A small network was trained on invented records. Each row is its activation on one of them, seen along a few directions.
Records have a field called ROF. Each example row is followed by its value.
Other fields move the rows too, some of them a lot.
In the rows, 500 means zero.
Strong random noise was added to every row along 7 fixed directions; ignore it. To show where, here is one row again and again, with new noise each time:
[449 461 605 568 457 530 612 378 320 398 493 480 571 360 468 590 596 457
 473 297 718 557 465 428 469 608 385]
[571 569 402 500 390 519 497 541 643 611 538 533 520 472 418 534 372 317
 457 546 531 623 465 392 415 550 604]
[359 721 750 633 602 381 608 486 569 676 463 554 490 292 348 503 493 392
 411 400 571 706 614 522 550 676 406]
[586 549 478 519 770 592 397 666 604 599 501 597 509 482 455 304 510 421
 439 581 659 587 585 360 497 635 474]
[320 325 433 413 499 415 728 455 231 338 463 482 753 323 413 566 397 293
 511 284 759 455 510 513 611 684 384]
[509 448 293 476 552 481 346 611 398 483 503 534 598 488 395 392 441 493
 511 582 530 480 552 332 474 575 526]
[576 243 443 463 593 661 494 556 321 424 553 493 519 518 558 322 527 543
 582 459 591 352 449 439 442 504 517]
[595 435 491 557 531 599 374 566 464 578 561 512 409 528 492 330 527 611
 552 564 414 458 484 406 380 462 583]
[634 615 477 608 312 546 421 402 616 545 526 516 435 521 478 614 536 462
 475 541 530 651 387 344 327 482 570]

[644 554 506 452 551 701 474 543 611 461 520 500 492 584 559 506 549 524
 390 485 591 552 459 427 439 500 486] -> dukon
[139 768 729 601 730 184 495 680 490 819 419 578 523 183 167 381 415 484
 429 475 344 666 869 617 682 705 418] -> mep
[524 389 360 463 455 529 464 550 427 455 515 499 570 452 440 532 480 418
 516 486 546 479 540 413 431 532 523] -> lav
[590 363 632 499 730 650 502 495 405 404 518 514 447 503 598 384 658 566
 483 447 674 441 477 506 493 509 375] -> serok
[573 742 223 423 254 536 416 565 711 473 490 521 651 451 352 778 383 225
 274 511 727 736 504 203 429 607 538] -> koba
[639 467 494 321 582 919 556 573 439 256 583 431 634 549 652 536 681 518
 275 259 779 420 486 344 489 527 371] -> dukon
[603 306 476 461 856 635 454 741 494 595 543 544 437 545 545 116 488 523
 599 622 573 399 571 516 544 548 514] -> soli
[493 651 527 538 538 423 379 405 632 545 444 537 411 609 543 511 548 596
 519 669 389 513 468 547 535 455 471] -> mep
[636 495 228 466 650 514 228 620 509 427 446 607 582 619 474 393 517 514
 536 724 604 480 523 288 475 539 528] -> rume
[242 555 788 586 520 433 603 558 261 647 544 420 486 228 335 484 493 598
 426 273 352 530 678 583 561 612 468] -> tasas
[547 665 440 487 541 605 257 659 476 508 539 471 558 463 414 486 587 639
 327 516 452 528 660 206 465 530 471] -> rav
[480 460 579 631 567 435 436 298 362 317 409 508 475 544 579 573 695 655
 563 486 626 508 388 485 471 481 367] -> kol
[468 498 584 527 546 420 584 439 503 536 470 523 454 490 526 464 498 529
 617 521 476 487 487 629 528 491 515] -> tasas
[485 521 851 565 318 752 637 520 409 642 649 394 348 286 448 493 617 564
 397 189 434 558 517 455 333 498 556] -> rume
[473 417 545 574 582 426 573 267 425 271 381 496 573 597 659 630 622 493
 575 467 734 455 342 588 569 528 340] -> kol
[611 419 536 466 676 726 508 586 416 396 543 492 571 470 602 474 656 462
 424 378 766 475 493 397 512 562 391] -> soli
[672 445 393 440 360 606 501 442 702 507 529 506 431 648 654 543 435 413
 521 634 436 463 330 550 398 388 603] -> lav
[400 600 387 445 551 313 418 403 475 267 366 516 648 622 493 585 499 568
 478 555 512 452 486 532 616 507 376] -> koba
[409 386 267 331 569 421 506 632 385 417 513 501 699 476 438 437 327 374
 437 533 528 378 589 512 631 590 468] -> serok
[445 558 434 439 326 508 484 544 472 528 546 410 583 422 417 584 412 487
 413 420 365 494 546 392 501 504 541] -> rav

Which value of ROF does each new row have?
[425 700 698 508 528 508 629 490 654 630 487 533 499 364 455 570 480 345
 335 438 569 657 573 569 575 617 425] -> mep
[463 626 312 379 398 435 437 613 587 595 558 483 605 453 356 576 303 322
 379 562 425 546 573 410 528 557 556] -> serok
[589 512 289 383 425 551 566 506 660 437 481 566 652 485 488 672 378 169
 380 549 744 636 450 391 485 608 483] -> lav
[666 363 548 617 674 695 414 345 372 295 457 534 455 575 711 490 805 635
 552 454 815 509 358 407 439 523 374] -> tasas
[391 530 420 431 550 430 460 592 368 447 472 506 685 335 387 511 459 434
 383 368 648 547 662 357 566 648 408] -> koba
[468 731 502 455 562 472 463 474 650 471 429 506 536 597 548 550 527 586
 424 545 427 493 511 562 570 468 431] -> dukon
[652 318 662 557 341 700 573 373 504 512 583 444 307 544 643 526 620 551
 616 398 473 457 318 587 327 336 609] -> mep
[541 349 496 397 490 530 788 350 619 349 438 468 566 589 683 596 464 318
 548 424 679 391 337 660 591 471 475] -> rav
[512 660 828 638 626 463 620 348 629 533 366 565 386 533 591 575 650 452
 487 444 668 664 450 601 535 552 358] -> rume
[496 450 316 501 560 335 326 466 442 346 385 538 570 643 522 471 519 674
 575 682 414 405 480 450 565 469 454] -> rav
